A small network was shown many inputs. Here are its activations along a few directions, one row for each input.
In each table, some parts of the input vary, and every possible input appears once, in random order.
Descriptions start from the smaller parts, as in this example, which fits no table here: ring(8) and (point or ring(11) or (values(3) and line(6))).
Shared parts are said once, and a part with two or three values counts as separate values.

Other details of the inputs shift rows strongly along three fixed directions, in all tables alike. That doesn't count.

Rows:
R1: [-15  42 -13  -7 -21  26  86  -9 -20 -17   6  -7]
R2: [-34 -55  88 -29  65 -19   0  23  20  52 -88  19]
R3: [  2   0 -16   4  23  -8 -63  26  39  -4  35  12]
R4: [ 26 -11  84   1  20 -45  52 -28 -29   1 -95   7]
R5: [-47  32   3 -51  60  47   2  27  19   1  34  -5]
R6: [-40  35  12 -47  70  55  25  30  15  12  38   4]
R7: [ 29 -39 -89  59 -72 -18 -52  -5  -4  -3  20 -32]
R8: [ 21 -53 -49  50 -75 -38   0  -6 -41  -9   5 -40]
R9: [  9  12  -7  -8  26   5 -62  32  25  19  37  -3]
R10: [-14  18  -8   0 -25  24  46 -27 -27 -39  24  -8]
R11: [-49   3  11 -38  63  29  -8  29   5 -12  60   6]
R12: [ 15  20 -33  22 -17  -8  20 -24 -26 -26  12 -12]
R13: [-17  24  -1  -6 -19  31  78 -21 -17 -43  24  -1]
R14: [ 27   0 -10  18  -7   6 -83  20  26  24  37  28]
R15: [ 40   1  17  19  27 -13 -64 -15  34  16 -35  12]
R16: [ 30  11  -1  14 -45 -53   9 -22 -36 -14 -48 -31]
R17: [-23   3  12 -11 -22  19  59 -16 -44 -41  40 -11]
R18: [  -2  -49   64   22  -24  -68   11  -20  -14   34 -112   -4]
R19: [-23  13 -17 -16  47  23 -43  12  23  -5  34   7]
R20: [-26   9  47 -32  63  24  21  -9  10  -5 -20  10]
R21: [-42 -54   7 -68  38   6  49  28   4  36  35  -4]
R22: [-11  38 -10  -6 -10  32  77 -12 -37  -4  14  -6]
R23: [ -14  -42   59  -15   58  -15  -43   10   41   60 -103   22]
R24: [  6 -44 -70 -20  -7 -10 -66  15  44  48  37  -7]
R25: [ 41   7 -21  39 -77 -30 -13 -15  -9 -14  -4   7]
R26: [-11  35 -23   1 -30  17  55 -18 -34 -13   6 -14]
R27: [ 35  32 -54  30 -50 -26 -19 -11  12 -18  -3 -21]
R28: [-19  28  -7  -7 -30  32  69 -23 -41 -27  17   1]
R29: [ 50  -5   2  46 -49 -59 -13 -30  -6 -22 -38  -8]
R30: [ 16  28 -29  21 -56  10  34 -22 -11 -25   7   7]
R31: [ 12 -31  12  43 -55 -61  -6 -38  -7  21 -99 -12]
R32: [-28  25  13 -29  45  65  14  19  13  14  45  34]
R33: [-20  18   1 -21  29  29 -19  38  33  19  42  20]
R34: [  42  -24   83  -11   37  -44  -84    7   59   34 -114   43]
R35: [-18  20  -7  -5 -26   9  49  -5 -42 -11  24 -14]
R36: [-16  26  -3   1  -3  21  78 -24 -15 -45  27 -11]
R37: [ 22 -50 -85  29  -9  10 -95  32  33  14  35 -17]
R38: [ 27  -5 -26  24  13 -19 -91  18  23   9  36   7]
R39: [ 47  13 -43  46 -62 -25 -35  -8 -18   8  19 -12]
R40: [  9  -1 -15  24 -34 -14   8 -25 -31 -36  37 -22]
R41: [-18 -61 -38  -2  26  29 -38  57  11  13  65 -15]
R42: [  13    4   83  -20   26   -8   68  -34  -21    2 -109   20]
R43: [-54  24   8 -43  79  49  24  27  34 -12  43  19]
R44: [  9   9  31 -21  31 -22 -36  24  36  17 -40   7]
R45: [ 29 -10  -7  21  -4   3 -85  10  28   8  42  15]
R46: [-16   8  47 -20 -17   2  85 -19 -55 -17 -31   9]
Each input here is: values(2) and (point or line(4) or (values(3) and ring(6))).
Q: Changing only the values(2) part turns R17 into R10. The same change can be made to R38. Which row results?
A: R12
Q: Changing only the values(2) part turns R40 into R20. The same change can be made to R4. Which row results?
A: R15
Q: Change only the values(2) part in R29. List by row number the other rows that result.
A: R36
Q: Change only the ring(6) part in R43. List by row number the other rows that result.
A: R1, R13, R27, R30, R36
Q: Change only the values(3) part in R14. List by row number the other rows that result.
A: R25, R46

Rows:
R47: [  6 -30  31  -8  22 -15 -24  13  11  23 -33  13]
R48: [ 30  14  -6  32 -39 -33  -2 -28 -12 -17 -32  -9]
R49: [ 14  -5  17 -11  32  -6 -27   9  14  15 -37   7]
R50: [ 11  -2  13  -8  34   2 -21   7  19  12 -31   7]
R51: [ 23  23 -22  15 -35  -5 -29  -4   7   4  16   4]
R52: [-26   1  18 -22  15  -1  50   0 -15  -2 -23  -8]
R53: [  4  10 -36  22 -12  21 -43  -3  17 -17  55   3]
R54: [ 20  -9 -32  23 -34 -18   2 -23  -6  -7 -24 -16]
R55: [ 14  -3  15  17 -14 -32 -14 -16   9   5 -56  -2]
R56: [-21  12  29 -20  -4   6  51  -3 -12  10 -24   8]
R57: [-16  19   7 -14   4  38  19   9  -3   0  39  15]
R58: [-17  25 -50 -11 -14  50  39  13 -18 -13  92 -10]
R59: [-28  -7  15  -8   2  11  35  -2 -16  -8  23  -2]
R60: [  2 -16  13  -6  27  -5 -19   8  22  21 -45   2]
R61: [ 27  11 -12  26 -36 -30 -21 -18  -7 -14 -13  -7]
R62: [ 21   6 -18  12 -26  11  -1  -2 -11   1  15   6]
R63: [-28   8  -8 -14   9  16  42  -4  -4 -10   8 -10]
R64: [  5  16   5 -25  34  14 -47  25  39  33  -1  21]
R65: [  5  13 -42   8  -7   3 -31   9   6  -8  61 -13]
R66: [ -5  -9  19 -17  28 -14 -27  12  21  23 -28   2]
R67: [ 21   9 -30  12 -23 -19 -25   5  -3  -9  28 -14]
R68: [-13 -15  21 -20  16  -5  41  -1 -17   6 -27  -8]
R69: [ 23  -1 -11  28 -58 -19  -5 -17 -12   7 -21   2]
R70: [  3  -9   9 -19  20   6 -21  17  22  39 -32  13]
R71: [-33  -3  13  -8   2  19  44  -2 -18 -13  20  -2]
R72: [ 29  -8   1   2   3 -22 -26   7   1   9 -16  -2]
R73: [-13  18  -1 -12  14  11  35  -1  -8 -14   8  -7]
R74: [ -3  10   0  16 -40  -2  71 -25 -54 -37  23 -17]
R75: [-36   0  10  -6   6  26  47  -3 -12 -14  23  -2]
R76: [ -9  -1  16 -11  44  22 -64  24  38  13  23  23]
R77: [ 19  -6 -19  16 -42 -40   2  -8 -17  -6 -14 -20]
R78: [  2   4  27 -17  36  -5 -55  22  33  16   4  17]
R79: [  2  20 -52  10  -1  18 -42   6  23 -12  59  -5]
R80: [ 29  -1  -8  10   4 -14 -26 -10  13   3 -38   2]
R81: [-32   7 -18 -16  37  62   3  19  14 -16  78   9]
R82: [ 14   1 -43  12 -11   4 -31   7   0  -8  53 -13]
R83: [-12  -5  26 -11  24  -8 -25   8  24  16 -26  10]
R84: [ 23  -8  -9  37 -50 -29   2 -36 -12 -12 -40  -7]
R85: [ -6 -24  21  -8  28   2 -19  10  15  18 -26  13]
R86: [  2   0  23  -1  36  10 -48  10  33  11  -9  21]
R87: [  1   3 -31  16 -20 -10  -4  -5   2  -6   5 -15]
R88: [-31  -7   0 -10  11  32  49  -4 -11 -13  18  -1]
R89: [-23 -11  39 -17   7  -1  48   0 -20  -2  -9   2]
R90: [  8   0 -41  22  -4  24 -40   8  14 -12  60   0]
R91: [ 20 -13 -26  23 -43 -29  13 -18 -24  -9 -27 -21]
R92: [-16 -16  20 -26  17  -4  44   8 -16   4 -12  -5]
R93: [-20 -19  29 -15  14   5  50  -2 -23   1 -14   0]
R94: [-24  -8   4   0  -6  16  74 -12 -33 -20   2  -9]
R95: [ -5   1  47 -13   9  -5  42  -3 -25 -10 -19   6]
R96: [ 28 -11 -20  27 -54 -17   6 -15 -18   9 -23  -1]
R97: [-13  18 -50  -1  10  29 -42  24  20  -9  88  -8]
R98: [ 24  -6  -7  26 -47 -45 -17 -13  -8  -4 -18 -12]
R99: [  6 -15  28 -15  36   3 -24  18  11  14  -3  17]
R100: [-14  10  18 -23   0   0  52   0 -14  15 -36   2]
R101: [ 16 -16  28  -5  32  -8 -37   8  14  17 -26  17]
R102: [ 16   3 -18  29 -41 -27 -12 -26   2  -9 -24  -8]
R103: [-27   1  33 -19  10  -4  47  -5 -15  -2 -13  -3]
R104: [  3  12  23  -8  28  -2 -25  -3  26   5 -30  17]
R105: [-26  15  21 -25  34  19  11  12   4  -4  33   6]
R106: [ 25  -6 -26  28 -26  -7 -25  -8  -8 -12  15  -5]
Q: What is each input in this table made of?
A: values(2) and ring(5) and (point or line(5))
Q: Changing only the ring(5) part turns R55 into R60. The same change can be made to R78. Which row results?
A: R72
Q: Which other rows agree with R88 in the ring(5) part and the values(2) part? List them by row number.
A: R47, R85, R93, R94, R96
Q: Change only the ring(5) part in R104. List by row number the other rows that result.
A: R53, R79, R80, R81
Q: Change only the values(2) part in R98. List by row number the other rows that result.
A: R78
Q: Start at R67 and move only the line(5) part, one step at a time. The first step leads to R65. Which rows follow, in order?
A: R97, R73, R79
